A small network was shown many inputs. Here are its activations along a few directions, one row for each input.
In each table, some parts of the input vary, and every possible input appears once, in random order.
A made-up example of a description, with smaller parts first: one of 8 places around a ring, together with either a single point or one of 11 places along a line or (one of 2 separate values, together with one of 6 places along a line).
Shared parts are said once, and a part with two or three values counts as separate values.
In the rows, zero is written as 128.

Other details of the inputs vary at random and push rows far along two fixed directions, the same in every table; ignore that.
To show where, the next rows are all for the same input, with only those details redrawn:
[ 99 100 176 136 126 151 137 149 129 160  71 147]
[105 140  23 156 130 154  99  55  88  36 174  65]
[102 145  97  97 108 144 158 121 169 122 136  94]

Table:
x1: [160 167 103 108 118  99 166 122 174 102 154 142]
x2: [112 163 103  95 113 144 148 153 154 122 157  93]
x3: [154 117 150 140 135 110 127 156 128 174  96 213]
x4: [164 145 184 133 146 104 133 136 131 145  67 191]
x5: [106  74 122 201 160 147  87  77  61  61 127 113]
x6: [168 156  88 103 136  95 151 117 181 127 161 147]
x7: [111  69 180 136 156 134 132 137 148 170  96 147]
x8: [112 119 101  85 102 149 154 119 165 129 164 102]
x9: [168  88 106 186 130  77   5 116  59  81 110  82]
x10: [151 143  27 162 155 105  87  52  83  69 215  79]
x11: [176 111 183 136 136 116 136 145 131 153 101 194]
x12: [133 110 162 138 132 111 122 157 111 201 112 174]
x13: [ 94 130  99  98 102 139 164 125 168 116 152 102]
x14: [111  95 193 140 145 143 140 138 143 151  72 135]
x15: [146 183 117  92 126  98 149 109 154 133 148  99]
x16: [128 166  98 104  97 108 158 135 144 138 169 116]
x17: [104 148 106  96 107 138 154 157 153 117 173 101]
x18: [152 149  91  89  69  72  74 162 172 138 139  75]
x19: [122 113 199 138 150 143 130 170 127 152  93 134]
x20: [137 131 101 202 143 130  72  93  25  97 126 132]
x21: [124 113 118  89 121 141 157 108 178 120 165  89]
x22: [152 150 167 130 127 112 130 147 118 153  66 204]
x23: [112  96 124 185 170 145  75  62  58  64 105 110]
x24: [134 138 105 188 146 123  66  83  21  95 121 136]
x25: [121 165 124  84 136 129 145 131 163 111 152  84]
x26: [156 104 196 134 134 117 130 146 115 180 117 156]
x27: [124 131 107  94 143 126 142 140 173 132 181  94]
x28: [157 188  83 104 106 113 157 129 162 117 137 147]
x29: [135  81 130 186 165 157  67 103  43  74 159 112]
x30: [140 160 115 107 116  99 161 123 157 129 170 103]
x31: [146 155  99  91  97 118 148 129 141 151 180 116]
x32: [116 142 123  99 126 130 157 146 166 108 174  88]
x33: [103  95 102 196 147 161  78  84  49  75 110 118]
x34: [ 99 152 101  82 112 137 152 111 165 120 131  98]
x35: [166 138 179 147 142 111 140 146 135 146  73 187]
x36: [146 131 192 146 140 112 134 147 119 173  89 148]
x37: [146 128 165 145 117 114 142 162 122 150  88 208]
x38: [164 117 166 132 117 124 132 156 118 162 100 207]
x39: [109  92 169 131 142 141 118 180 120 179 116 159]
x40: [102  68  90 192 158 151  69  82  54  94 133 131]
x41: [107 125 186 121 134 144 121 171 110 159  87 150]
x42: [122 137 107  83 107 149 144 151 150 130 185 101]
- Changing only one part turns x8 into x21. The same change can be made to x42. Which row results? => x29
- Describe the family of inputs behind these rows. => one of 2 separate values, together with either a single point or (one of 4 places along a line, together with one of 5 places along a line)
- Start at x1 and move only the place on the line of 4, one step at a time. The first step leads to x30. Which rows follow, in order? => x32, x5

Table:
x43: [128 165  71  72 111 132 169 125 187 125 178 112]
x44: [131 110 143 176 162 130 112 115  89 120 113 154]
x45: [128 166  76  81  88 111 160 133 180 134 178  90]
x46: [ 90 118  50 139 132 157  99  76 105  52 183  38]
x47: [145 117 192 100 115 112 155 178 181 180  97 151]
x48: [136 102 146 173 158 119  96 125  87 128 120 138]
x49: [129 115 145 162 137 124  86 138  76 117 112 142]
x50: [138 125 138 168 141 137 101 114  84 118  88 149]
x51: [136 119 197  92 119 122 160 172 164 196 114 151]
x52: [133 156  38 140 133 118 104  55 103  48 171  94]
x53: [122 110 132 174 130 137 113 120  76 124 107 158]
x54: [131 126 194  94 124 132 178 162 164 188 106 166]
x55: [126 186  82  74 104 119 169 132 180 111 167 105]
x56: [143 105 146 172 145 134 110 115  94 105 105 157]
x57: [143 117 140 165 137 126  84 125  82 126  95 133]
x58: [ 81  82 151 163 148 172 113 115  91 110  99 117]
x59: [129 114 178  91 118 126 148 185 171 198 108 160]
x60: [136 168  84  68 103  96 149 118 190 123 163  88]
- Changing only one part turns x46 into x58. The same change can be made to x47. Which row results? => x56
- Describe the family of inputs behind these rows. => one of 2 separate values, together with either a single point or one of 8 places around a ring
- Which other rows does x45 become when the choice among 2 separate values takes its other values? List them by row number. => x53

Table:
x61: [146 112 116 188 163 134  87  86  52  88 125 163]
x62: [144 155 153  69 108  94 176 163 207 183 134 124]
x63: [ 83  78 221 142 137 168 141 169 111 175  67 155]
x64: [ 91  75 119 189 161 172  94  86  65  82 112 123]
x65: [142 179 122  65 108 116 193 143 213 156 132 130]
x66: [136 160 143  67 101  99 170 175 200 190 135 127]
x67: [148 165  56 101 115 109 119 108 139 102 192  94]
x68: [140 171 123  58  97 114 189 151 201 168 152 138]
x69: [ 89  81 202 134 135 156 120 173 117 171  86 128]
x70: [141 186  28 108 107 124 140  82 140  72 191  84]
x71: [128 179 122  60  89 111 185 154 207 154 125 126]
x72: [150 111 115 196 162 132  89  96  55  83 129 166]
x73: [136 180  54 110 121 118 140  86 150  70 160  99]
x74: [135 166 145  72 116 110 196 154 207 176 127 146]
x75: [154 101 125 185 155 118  68  96  53  97 131 141]
x76: [145 120  95 183 140 125  63 100  53  89 130 123]
x77: [102 146  51 100 124 145 132  85 150  64 206  27]
x78: [148 156 143  66 100 100 168 184 202 183 144 138]
x79: [153 117  97 187 147 121  67  83  57  75 134 116]
x80: [ 88  79 223 144 153 168 145 161 120 168  63 158]
x81: [138 182  33 100 104 106 115  99 147  74 182  69]
x82: [ 82  66 209 144 131 166 138 164 119 179  61 163]
x83: [ 91  68 121 182 146 160  69 110  61 100 118 106]
x84: [156 101 192 144 137 108 119 163 121 166  97 173]
x85: [129 105 206 151 133 124 135 165 107 188  69 195]
x86: [139 101 215 145 132 109 112 166 121 173  50 172]
x87: [101 134  39 102 117 142 129  80 158  68 200  34]
x88: [146 110 114 194 146 133  86 105  47  91 132 164]
- Describe the family of inputs behind these rows. => one of 4 places along a line, together with either one of 2 separate values or one of 5 places along a line
- Changing only the place on the line of 4 turns x65 into x76. The same change can be made to x64. Which row results? => x83
- Which other rows does x69 become when the choice among 2 separate values takes its other values? List them by row number. => x83
- Which other rows does x76 become when the place on the line of 5 takes its other values? List them by row number. => x66, x67, x78, x81
